Small tables with named rows and columns. After each table, cells are looked up by row and column.

Pizilan:
fields: Rivuk, Fom, Kekap, Repabo, Parorum, Moros, Podud
Kavomu: [-69635, 9382, 29697, -19002, 19296, 15317, 20411]
Gof: [-5164, 33885, -19566, 69876, -12701, -11527, 5115]
Tivozer: [25671, -2158, 8950, 41182, 23519, 36699, 44850]
Gub: [-38817, -21210, 5212, 41817, 29056, 15248, 1936]
Boluniv: [-5809, -6834, 27003, 32852, 19500, 17360, 6600]
Nifi: [77424, 7293, 8700, 94922, -518, -11104, -7797]
Bereme: [-6419, 23779, -10209, 78656, -17575, -14415, -12897]
Tuvimif: [-11262, 28417, 38601, 51166, 16422, 17783, -5477]
Bel: [5530, 11384, -3701, 26315, 3607, 417, -4342]
Nasotu: [-5330, 16351, 8338, 19403, 38044, -8061, 27194]
Nilam: [46416, 14038, 5114, -51800, 1807, -10037, -10817]

Parorum of Boluniv = 19500
Moros of Tuvimif = 17783
Moros of Tivozer = 36699
Repabo of Bel = 26315
Moros of Nasotu = -8061
Podud of Nilam = -10817
Fom of Tivozer = -2158
Repabo of Bereme = 78656
Parorum of Nasotu = 38044
Podud of Tuvimif = -5477
Row with the largest Kekap: Tuvimif

Fimukil
columns: Visali, Vob, Vari
Zulugo: [58, 64, 43]
Ref: [78, 12, 35]
Funi: [69, 24, 47]
Bip: [63, 54, 89]
Duto: [28, 77, 76]
Zol: [31, 35, 8]
Pufup: [47, 80, 50]
Tilavub: [61, 56, 22]
Firi: [59, 68, 75]
Menen: [69, 87, 68]
Gesevis: [63, 34, 21]
Zodili: [18, 19, 42]
Boz: [7, 2, 86]
Peka: [12, 12, 80]

Visali of Zol is 31
Vari of Boz is 86
Vari of Pufup is 50
Vob of Gesevis is 34
Vari of Tilavub is 22
Visali of Tilavub is 61
Vob of Pufup is 80
Vob of Zol is 35
Visali of Firi is 59
Visali of Funi is 69
Vari of Firi is 75
Visali of Boz is 7
Visali of Zodili is 18
Vob of Zodili is 19
Which row has the largest Vari? Bip

Zilibuv.csv
,Vitem,Nife
Digat,4648,5369
Fidiget,4262,5048
Zifur,3037,1782
Vos,5260,4225
Rozinem,3176,1946
Goro,3935,4209
Gal,4160,3073
Reli,4292,7072
Lef,4347,5440
Keka,3509,2156
Pez,5104,6316
Nam,6339,8562

Nife of Zifur is 1782
Vitem of Digat is 4648
Vitem of Goro is 3935
Vitem of Nam is 6339
Vitem of Lef is 4347
Vitem of Rozinem is 3176
Vitem of Pez is 5104

Table Zeg
	Seg	Semu
Baf	0.55	-0.43
Fudos	0.78	-0.65
Patib	0.24	-0.14
Fefulug	0.47	-0.36
Zad	-0.23	0.29
Zetu	0.17	-0.08
Kuz	0.27	-0.16
Foze	-0.18	0.25

Fudos, Seg => 0.78
Foze, Seg => -0.18
Fefulug, Semu => -0.36
Foze, Semu => 0.25
Baf, Seg => 0.55
Kuz, Semu => -0.16
Kuz, Seg => 0.27
Zetu, Seg => 0.17
Patib, Seg => 0.24
Zad, Seg => -0.23
Patib, Semu => -0.14
Fefulug, Seg => 0.47
Baf, Semu => -0.43
Fudos, Semu => -0.65
Zad, Semu => 0.29
Zetu, Semu => -0.08

Table Sot
,Vupat,Zumemoz,Ravidip,Leneno
Lopa,2.74,2.66,2.72,2.72
Keter,6.51,5.50,5.87,6.50
Vome,7.86,6.50,6.98,7.85
Bege,6.73,5.66,6.04,6.72
Lakiput,6.54,5.52,5.89,6.53
Tivade,5.55,4.78,5.07,5.54
Rab,4.85,4.25,4.48,4.83
Rabaz,8.52,7.00,7.54,8.52
Pof,2.45,2.44,2.48,2.43
Zivov,6.41,5.42,5.78,6.40
Sov,6.43,5.43,5.80,6.42
Ragif,3.91,3.54,3.69,3.89
Gasufuv,7.53,6.26,6.72,7.53
Kofas,4.29,3.83,4.01,4.27

Vupat of Keter = 6.51
Zumemoz of Vome = 6.50
Ravidip of Lakiput = 5.89
Ravidip of Gasufuv = 6.72
Ravidip of Zivov = 5.78
Leneno of Tivade = 5.54
Zumemoz of Lopa = 2.66
Zumemoz of Kofas = 3.83
Zumemoz of Lakiput = 5.52
Ravidip of Tivade = 5.07
Ravidip of Lopa = 2.72
Leneno of Kofas = 4.27
Vupat of Kofas = 4.29
Zumemoz of Pof = 2.44
Vupat of Zivov = 6.41
Zumemoz of Rab = 4.25
Vupat of Gasufuv = 7.53

Dev =
	Let	Gikoba	Fotorog	Natufav	Rutifef	Makoru	Dogu	Tofe	Budevif	Sutimuf
Lom	6751	6184	7926	7970	1534	2420	5231	3755	8723	2799
Nupam	4589	6913	3891	7100	2902	5212	5810	4917	5316	4312
Boza	3132	7970	4800	4622	5520	8604	8118	5730	6590	8871
Roforib	4580	7315	5667	2655	5233	9889	3574	6441	6537	2523
Pom	4955	6893	3875	2584	5106	9482	2153	5973	5057	3561
Pogeme	8357	4878	2320	3863	6129	6326	8893	1738	5185	7097
Lat	6576	7700	4984	3209	6909	1528	5100	1143	3589	6953
Deso	6839	3075	5321	4257	9296	5912	6306	5019	4842	1596
Koz	2659	6127	874	8770	5319	6033	4747	6859	507	4364

Tofe of Koz: 6859
Rutifef of Boza: 5520
Dogu of Nupam: 5810
Fotorog of Nupam: 3891
Let of Koz: 2659
Sutimuf of Lom: 2799
Makoru of Pogeme: 6326
Makoru of Deso: 5912
Natufav of Pom: 2584
Row with the largest Fotorog: Lom

Non:
	Retu	Rem	Mosu	Robosi	Panise	Rof	Lanam	Dupoful	Kizi
Sug	18.8	90.5	82.7	88.3	35.8	96.2	95.6	98.9	37.7
Mimitep	42.8	85.5	40.6	89.0	83.6	64.4	65.7	65.4	87.8
Kas	-72.1	18.3	37.8	11.4	-74.8	42.0	40.7	43.2	-71.7
Zameked	-25.6	-13.4	-5.4	-15.2	-30.7	-7.4	-7.5	-7.9	-29.7
Nodo	41.6	77.4	38.8	80.4	76.6	59.2	60.3	60.1	80.1
Vovi	-41.4	-23.1	-16.7	-25.0	-44.5	-17.3	-17.4	-17.9	-43.0
Vage	-12.0	-7.1	1.4	-8.6	-18.4	-1.8	-1.9	-2.5	-17.8
Galan	-30.2	-16.1	-9.2	-17.9	-34.2	-10.6	-10.7	-11.3	-33.0
Tosev	-34.1	-16.5	-9.4	-18.4	-37.7	-10.3	-10.5	-10.9	-36.4
Belugon	-18.1	-8.5	-0.8	-10.1	-23.3	-3.0	-3.2	-3.6	-22.4
Filalon	-16.2	-7.9	1.2	-9.6	-22.5	-1.6	-1.9	-2.1	-22.0

Panise of Filalon = -22.5
Rem of Mimitep = 85.5
Retu of Zameked = -25.6
Mosu of Zameked = -5.4
Dupoful of Galan = -11.3
Rem of Belugon = -8.5
Panise of Mimitep = 83.6
Panise of Sug = 35.8
Mosu of Nodo = 38.8
Lanam of Zameked = -7.5
Panise of Belugon = -23.3
Rof of Kas = 42.0
Rof of Sug = 96.2
Panise of Vage = -18.4
Retu of Belugon = -18.1
Lanam of Filalon = -1.9
Mosu of Tosev = -9.4
Retu of Mimitep = 42.8
Rof of Nodo = 59.2
Dupoful of Belugon = -3.6

